These are the activations of a small network on made-up records, seen along a few directions, one row for each record.
Each row is followed by the record's values for the fields GENI, LUVIG, MOLID, BOBO.
A field that a record lacks is written missing.
Other fields move the rows too, some of them a lot.
(in the rows, 500 means zero)
Random noise pushes rows far along 4 fixed directions. That doesn't count. These rows show it; they differ only by the noise:
[356 434 460 396 401 506 469 466 439 648 629 402 550 551 482 365 335 539
 500 443]
[333 468 438 334 637 561 443 288 713 603 541 496 482 531 683 371 469 574
 636 313]
[363 426 432 409 432 499 534 508 427 535 548 350 558 530 429 407 376 523
 461 487]
[393 489 406 418 618 504 552 480 646 420 408 381 543 441 543 515 567 531
 519 489]
[417 478 452 477 430 463 518 584 479 546 531 363 584 463 447 491 464 519
 463 564]
[280 266 417 372 448 568 628 343 333 486 571 337 461 714 344 213 230 519
 500 358]

[606 505 708 816 283 365 572 693 460 587 544 546 558 528 336 631 592 514
 621 609] : {GENI: kava, LUVIG: riv, MOLID: bokot, BOBO: missing}
[533 540 587 747 593 392 453 413 751 692 568 750 520 446 609 522 694 545
 629 473] : {GENI: missing, LUVIG: riv, MOLID: begim, BOBO: missing}
[424 428 392 433 631 569 562 259 367 464 513 629 421 613 470 320 387 564
 465 272] : {GENI: peg, LUVIG: gimek, MOLID: pamoz, BOBO: beko}
[535 405 509 517 462 530 646 520 345 333 514 424 417 636 304 409 395 430
 415 539] : {GENI: kava, LUVIG: gimek, MOLID: pamoz, BOBO: beko}
[442 484 468 331 510 587 510 304 466 516 565 542 441 618 541 349 312 504
 534 275] : {GENI: kava, LUVIG: riv, MOLID: pamoz, BOBO: beko}
[480 561 474 307 471 577 407 377 543 602 586 543 497 535 667 426 362 510
 531 343] : {GENI: par, LUVIG: riv, MOLID: pamoz, BOBO: beko}
[432 373 455 651 614 468 492 428 542 649 581 578 535 514 526 390 612 600
 505 521] : {GENI: missing, LUVIG: gimek, MOLID: tivil, BOBO: missing}
[461 444 550 617 570 449 509 466 613 559 526 603 498 614 565 461 619 540
 674 433] : {GENI: missing, LUVIG: gimek, MOLID: bokot, BOBO: missing}
[387 372 373 517 573 489 474 378 362 583 582 516 549 528 406 310 453 651
 354 468] : {GENI: par, LUVIG: gimek, MOLID: tivil, BOBO: missing}
[572 568 531 617 585 409 519 584 556 384 387 541 492 336 435 658 691 526
 407 626] : {GENI: peg, LUVIG: gimek, MOLID: tivil, BOBO: missing}
[486 502 575 413 282 559 433 576 431 680 686 433 494 589 540 418 307 425
 563 494] : {GENI: kava, LUVIG: riv, MOLID: pamoz, BOBO: beko}
[536 520 384 486 599 543 671 671 562 200 320 336 486 457 462 604 630 476
 422 667] : {GENI: kava, LUVIG: gimek, MOLID: pamoz, BOBO: beko}
[563 317 504 465 353 607 626 409 126 316 506 404 403 700 243 292 165 353
 269 514] : {GENI: peg, LUVIG: riv, MOLID: pamoz, BOBO: beko}
[430 415 411 460 565 541 565 332 341 494 537 602 456 596 447 345 388 560
 420 340] : {GENI: kava, LUVIG: gimek, MOLID: pamoz, BOBO: vili}
[431 368 584 408 457 597 544 266 471 501 543 572 329 665 516 324 274 492
 562 295] : {GENI: peg, LUVIG: riv, MOLID: begim, BOBO: missing}
[442 324 508 416 499 665 675 352 535 358 480 392 356 736 477 292 325 433
 609 387] : {GENI: kava, LUVIG: riv, MOLID: pamoz, BOBO: vili}
[547 382 589 722 638 545 640 270 738 444 427 608 297 583 517 411 604 513
 714 447] : {GENI: peg, LUVIG: riv, MOLID: tivil, BOBO: missing}
[667 569 467 661 483 461 490 573 350 495 481 617 517 395 447 582 563 505
 320 634] : {GENI: peg, LUVIG: gimek, MOLID: pamoz, BOBO: beko}
[672 713 531 558 624 440 328 544 689 526 431 750 559 204 704 742 729 572
 319 583] : {GENI: peg, LUVIG: gimek, MOLID: begim, BOBO: missing}
[785 611 594 586 452 549 373 414 566 540 526 679 459 449 630 543 490 474
 420 563] : {GENI: peg, LUVIG: riv, MOLID: pamoz, BOBO: beko}
[609 578 545 402 372 566 446 523 501 516 545 478 480 504 581 519 383 450
 472 519] : {GENI: kava, LUVIG: riv, MOLID: pamoz, BOBO: beko}
[428 372 406 548 642 495 589 409 544 406 383 398 452 567 419 413 564 471
 613 494] : {GENI: missing, LUVIG: riv, MOLID: surog, BOBO: missing}
[488 572 441 295 732 620 413 382 842 391 364 405 435 412 739 547 617 524
 624 484] : {GENI: kava, LUVIG: riv, MOLID: surog, BOBO: missing}
[451 364 519 405 328 560 538 480 205 469 562 440 452 588 353 358 202 434
 289 482] : {GENI: peg, LUVIG: riv, MOLID: begim, BOBO: missing}
[504 601 646 381 395 520 277 497 636 722 627 584 558 492 722 546 475 581
 620 416] : {GENI: kava, LUVIG: riv, MOLID: bokot, BOBO: missing}
[429 321 522 729 571 436 548 330 634 618 509 564 484 624 476 339 589 577
 686 464] : {GENI: missing, LUVIG: riv, MOLID: tivil, BOBO: missing}
[429 612 390 264 466 495 463 547 566 465 439 396 595 430 628 564 443 435
 450 472] : {GENI: missing, LUVIG: riv, MOLID: pamoz, BOBO: beko}
[594 316 633 713 351 580 537 477 396 641 687 529 424 712 421 298 387 418
 592 550] : {GENI: kava, LUVIG: riv, MOLID: pamoz, BOBO: beko}
[564 736 529 407 446 442 397 659 545 551 484 536 595 292 610 734 551 481
 437 524] : {GENI: peg, LUVIG: riv, MOLID: pamoz, BOBO: vili}
[502 450 534 600 521 482 601 446 500 437 453 522 439 501 401 493 524 531
 520 483] : {GENI: peg, LUVIG: riv, MOLID: tivil, BOBO: missing}
[521 381 563 577 457 584 472 371 546 653 625 478 378 659 513 313 400 434
 719 482] : {GENI: kava, LUVIG: riv, MOLID: surog, BOBO: missing}
[705 500 664 704 497 583 417 500 764 646 581 606 384 528 711 499 633 412
 686 640] : {GENI: kava, LUVIG: riv, MOLID: pamoz, BOBO: beko}
[753 664 618 724 462 398 451 610 512 470 422 660 524 329 486 731 638 426
 384 661] : {GENI: peg, LUVIG: riv, MOLID: pamoz, BOBO: vili}
[482 401 350 516 792 567 588 280 523 324 401 550 453 548 448 360 575 591
 440 408] : {GENI: kava, LUVIG: gimek, MOLID: surog, BOBO: missing}

Which values does each new row have?
[388 558 623 469 426 434 310 614 565 802 675 561 559 492 632 548 560 564
 680 466] : {GENI: kava, LUVIG: gimek, MOLID: bokot, BOBO: missing}
[480 593 529 427 589 474 574 503 640 340 373 514 501 502 536 634 605 515
 635 368] : {GENI: kava, LUVIG: riv, MOLID: bokot, BOBO: missing}
[272 309 397 517 511 449 477 455 382 673 594 445 515 574 444 303 449 537
 483 512] : {GENI: missing, LUVIG: gimek, MOLID: tivil, BOBO: missing}
[570 545 530 555 727 540 513 424 769 435 406 606 485 433 660 579 713 485
 601 449] : {GENI: kava, LUVIG: riv, MOLID: pamoz, BOBO: vili}
[484 612 483 389 565 504 208 374 710 815 641 593 547 436 775 450 516 505
 649 400] : {GENI: missing, LUVIG: riv, MOLID: surog, BOBO: missing}
[346 396 324 431 776 517 555 432 688 362 322 351 539 436 573 476 670 515
 493 532] : {GENI: missing, LUVIG: riv, MOLID: tivil, BOBO: missing}
[377 349 361 449 620 532 612 350 466 417 463 495 457 645 494 328 460 491
 490 408] : {GENI: missing, LUVIG: gimek, MOLID: pamoz, BOBO: beko}
[571 358 747 903 410 418 615 427 536 650 608 681 397 713 352 422 579 539
 803 447] : {GENI: kava, LUVIG: riv, MOLID: bokot, BOBO: missing}
[669 400 504 594 492 632 460 495 539 453 520 394 433 566 500 400 490 432
 498 726] : {GENI: kava, LUVIG: riv, MOLID: surog, BOBO: missing}
[594 635 458 447 631 523 390 468 695 453 396 483 477 362 632 605 631 508
 550 570] : {GENI: kava, LUVIG: riv, MOLID: surog, BOBO: missing}
[512 542 482 527 632 477 487 430 611 426 376 563 404 393 536 567 644 607
 510 531] : {GENI: peg, LUVIG: gimek, MOLID: tivil, BOBO: missing}
[602 513 486 605 596 497 638 579 504 281 324 482 494 411 425 629 631 431
 402 604] : {GENI: peg, LUVIG: riv, MOLID: pamoz, BOBO: vili}
[425 245 491 703 346 436 629 603 258 580 600 354 539 633 242 338 418 461
 442 668] : {GENI: missing, LUVIG: riv, MOLID: tivil, BOBO: missing}
[392 457 543 465 453 432 738 520 374 212 304 425 453 594 254 594 460 473
 562 363] : {GENI: peg, LUVIG: riv, MOLID: bokot, BOBO: missing}
[451 519 294 459 796 521 607 344 673 304 337 569 449 490 595 476 648 563
 481 425] : {GENI: missing, LUVIG: gimek, MOLID: pamoz, BOBO: beko}
[418 409 353 369 544 597 478 410 467 536 558 466 496 589 609 329 408 510
 430 468] : {GENI: missing, LUVIG: gimek, MOLID: pamoz, BOBO: beko}
[420 548 489 551 520 370 518 704 528 501 446 460 622 418 478 661 690 590
 532 578] : {GENI: missing, LUVIG: gimek, MOLID: bokot, BOBO: missing}
